These are the activations of a small neural network, seen along a few directions. Each row is one input.
In each table, some parts of the input vary, and every possible input appears once, in random order.
Descriptions start from the smaller parts, as in this example, which fits no table here: one of 5 places around a ring, together with either a single point or one of 9 places around a ring or (one of 3 separate values, together with one of 4 places along a line).
Shared parts are said once, and a part with two or three values counts as separate values.

Rows:
row 1: [-19.1  15.0  17.1  -0.5  26.7 -10.8   8.4  16.5  10.1  26.8 -28.3 -18.2
 -27.6  21.9  21.3  -3.1]
row 2: [-21.9  -1.1  18.8 -20.8 -25.5  11.4  18.3   5.5  27.2   1.0   6.7  -7.1
 -23.5 -13.1   7.1  -0.7]
row 3: [ 49.2   7.5 -83.4  13.1 -43.6  47.8 -23.8 -12.9 -51.9   5.3 -16.2  14.3
  13.7  27.5  25.6   1.6]
row 4: [-16.3 -12.9   4.5  36.1  14.7 -20.1 -13.1  36.8   4.0  -7.4  11.1   1.6
   7.8  -9.8 -38.1  -8.0]
row 5: [-14.5 -13.1  31.4  -1.0  -6.4   8.8   8.6   0.1   5.8 -26.2   1.6  20.5
 -11.9 -20.5 -17.6 -19.7]
row 6: [-19.0  -5.0  25.4 -18.7  10.1   0.2  -7.3  -4.2  21.4  14.2 -24.6 -21.9
 -36.5  26.9  14.1  -8.5]
row 7: [ -1.2 -34.3  14.8  17.6   1.3  -4.6 -19.8  23.2  14.6 -19.1   7.0  -7.3
  -1.6 -10.9 -46.9 -11.0]
row 8: [-22.1  22.9  14.7  -5.2 -11.2  -1.9  31.8  25.3  15.5  11.8   7.7   1.6
 -13.1  -7.0  11.7   4.3]
row 9: [ 54.6  10.1 -23.6  21.8  23.0  -1.0   2.3 -82.8  -4.5  22.0  25.3  -0.8
  20.1   4.9  -7.3  31.7]
row 10: [-23.1  14.2  23.5  16.9  10.3  -0.3  18.5  17.4  -4.1 -18.9   4.3  23.8
   1.0 -17.0 -10.4 -14.2]
row 11: [ 33.5  -3.4 -43.3 -59.2   0.6 -29.6 -23.8 -24.9 -38.2  -9.4   5.3  -6.6
  71.7  -2.8  40.7  27.5]
Describe the family of inputs behind these rows.
Answer: either one of 3 separate values or (one of 2 separate values, together with one of 4 places along a line)
Which other rows belong to the same alternative as row 5? List them by row number.
Answer: row 1, row 2, row 4, row 6, row 7, row 8, row 10

Rows:
row 12: [ 71.2   2.3 -51.6 -22.3  11.5 -11.4 -14.8 -66.6 -36.5   7.8  11.3  -3.4
  59.4   3.9  22.5  36.9]
row 13: [  0.5 -11.9  -2.7  35.3  -7.5  16.1  -4.4  15.3   0.8 -10.8   3.5   8.8
  -9.4  -7.2 -31.5 -12.8]
row 14: [ 40.2  25.2 -71.1 -33.7 -24.1  17.0 -10.6 -33.7 -34.1  33.6 -16.6 -13.8
  18.2  37.2  67.6  27.1]
row 15: [ -7.1  -6.6  19.9  -4.2  25.8 -27.0  -4.7  -0.7  10.0  -4.1   9.1  -9.0
  13.2  -5.4 -11.4   5.5]
row 16: [-14.5  10.2  14.0  -4.8   0.0  13.1  11.0   0.8  15.5  18.3 -17.4 -11.0
 -36.8  15.0  16.9  -5.3]
row 17: [ -6.1 -11.6  -1.9  19.0  -5.6   3.2 -12.1  35.0  -6.2 -17.7  -1.2   7.8
   2.7  -4.9 -25.3 -13.7]
row 18: [ -2.8 -11.2  19.1   4.5  24.0 -24.1  -6.4  -9.9  15.2   1.8   9.9  -9.2
   4.7  -4.8 -17.8   5.7]
row 19: [ -2.2 -17.5  -3.2  27.8  -6.8   6.7 -12.5  26.1  -1.5 -12.1  -0.4   7.1
  -6.2  -3.5 -30.8 -14.2]
row 20: [-17.6   3.6  14.2 -11.7   0.6   3.9   4.1  10.8  12.6  17.6 -22.2 -14.2
 -31.9  19.0  18.0  -7.8]
row 21: [-21.7   8.8  15.0 -19.5   1.7   0.1   5.3  19.5   8.5  11.4 -24.1 -13.7
 -22.3  18.0  24.3  -7.9]
row 22: [-10.1  -7.3  -1.9  14.8 -11.5   3.5  -3.5  33.2  -9.0 -19.3   4.0  15.6
   6.8 -17.0 -18.7 -13.4]
row 23: [ -8.1 -10.9   2.3   4.6 -22.3   7.7  -1.4  28.1  -3.0 -24.4   9.9  14.2
   6.2 -20.3 -18.9 -12.6]
row 24: [-11.4  -2.4  18.7  -9.1  20.6 -27.0   5.0  -2.8   7.1  -6.1  13.5  -1.0
  16.3 -16.3  -5.4   6.0]
row 25: [  2.8  -2.9  -0.5  40.2 -10.8  20.0   6.8   8.7  -1.5  -9.0   9.6  17.7
  -8.2  -8.2 -30.1 -11.2]
row 26: [  0.3  -4.5  18.8  10.9  22.9 -15.2   1.2 -20.6  17.6   2.8  13.6  -6.9
   0.6  -8.8 -19.6   7.1]
row 27: [ -9.7  -6.1  22.4 -20.0  10.3 -21.9   7.6  -7.6  13.4 -10.1  18.4  -1.5
  16.1 -19.2  -6.4   7.0]
row 28: [-24.7   9.5  18.3 -33.6 -14.6   5.0  16.4  13.2  11.9   3.7 -14.7  -6.3
 -20.8   3.3  29.9  -3.3]
row 29: [-11.3  20.1  14.8   0.3  -2.5  16.6  21.2  -4.9  14.3  18.5 -10.9  -0.2
 -37.1  13.4  17.7  -2.7]
row 30: [  2.8   5.3  19.7  14.6  19.4 -11.8  12.8 -27.0  15.1   3.9  19.0   2.6
   0.4  -9.7 -19.4   8.1]
row 31: [ 55.5  -5.4 -78.7  10.6 -27.3  25.6 -35.4 -34.8 -56.6 -14.4   5.8  21.8
  47.4   9.1   6.9   7.7]
row 32: [-25.8  13.3  14.3 -23.4  -3.8  -0.1  14.4  17.8   6.5   8.8 -20.0  -5.4
 -19.5   6.5  31.4  -6.2]
Describe the family of inputs behind these rows.
Answer: one of 3 separate values, together with either a single point or one of 6 places along a line
The inputs of row 20 and row 18 match in every part but the choice among 3 separate values. If row 21 is changed in the same way as row 20 into row 18, which row does it become?
Answer: row 15
Change only the choice among 3 separate values in row 12. List by row number the other rows that result.
Answer: row 14, row 31
Change only the place on the line of 6 in row 17. List by row number the other rows that result.
Answer: row 13, row 19, row 22, row 23, row 25

Rows:
row 33: [  2.3 -14.5   6.3  11.5  16.0 -20.3  -8.9   2.5   2.5 -11.6  15.8   0.2
  20.4 -16.4 -27.1   2.9]
row 34: [-19.9  12.1   7.9 -12.4 -10.4   6.8  13.9  22.2   5.3   8.9 -15.0  -2.6
 -20.9   6.2  21.6  -6.3]
row 35: [ 66.5  11.9 -80.1 -24.7 -15.0  11.0 -22.3 -57.3 -50.0  14.5  -1.6  -0.9
  49.4  22.4  46.2  31.2]
row 36: [-16.9   7.2  22.4 -23.0  16.9 -17.2   6.8   2.1  13.6  11.6 -10.2 -14.8
  -9.6   9.0  18.4   3.2]
row 37: [-11.4  13.0  23.4  -8.3  16.7  -5.5  16.4 -22.0  20.6  19.9  -3.9 -10.9
 -22.5   7.9  14.5   5.9]
row 38: [-19.6   3.5  18.8 -29.9  -3.1  -3.9   9.7  12.7  10.6   1.8 -12.0  -9.0
 -12.1   0.8  21.2  -2.9]
row 39: [-14.4   8.9   0.5   1.7 -15.2  21.0   5.6  15.4   9.4  16.3 -19.2  -7.8
 -36.4  19.9  15.3  -9.0]
row 40: [  6.9 -12.2  -9.6  35.1  -9.6  19.0 -10.6  13.0  -9.4 -13.3  -0.8  14.4
  -6.0  -2.5 -29.1 -15.5]
row 41: [ -3.7 -16.8   3.9   4.2  -4.4  -8.1  -9.1  11.3  -2.2 -23.3  15.3   9.9
  18.4 -19.6 -24.4  -5.3]
row 42: [ -3.4  -6.4  -4.7  21.6  -8.1   5.2  -4.8  19.8  -9.7 -20.1   9.5  16.7
  10.7 -13.6 -23.4 -10.4]
row 43: [ 13.5  -6.7  11.1  24.4  16.2  -8.0   3.3 -19.7   9.2  -4.6  22.0   4.8
   8.5 -14.0 -33.3   6.3]
Describe the family of inputs behind these rows.
Answer: either a single point or (one of 2 separate values, together with one of 5 places along a line)
Change only the place on the line of 5 in row 40. List by row number the other rows that result.
Answer: row 33, row 41, row 42, row 43
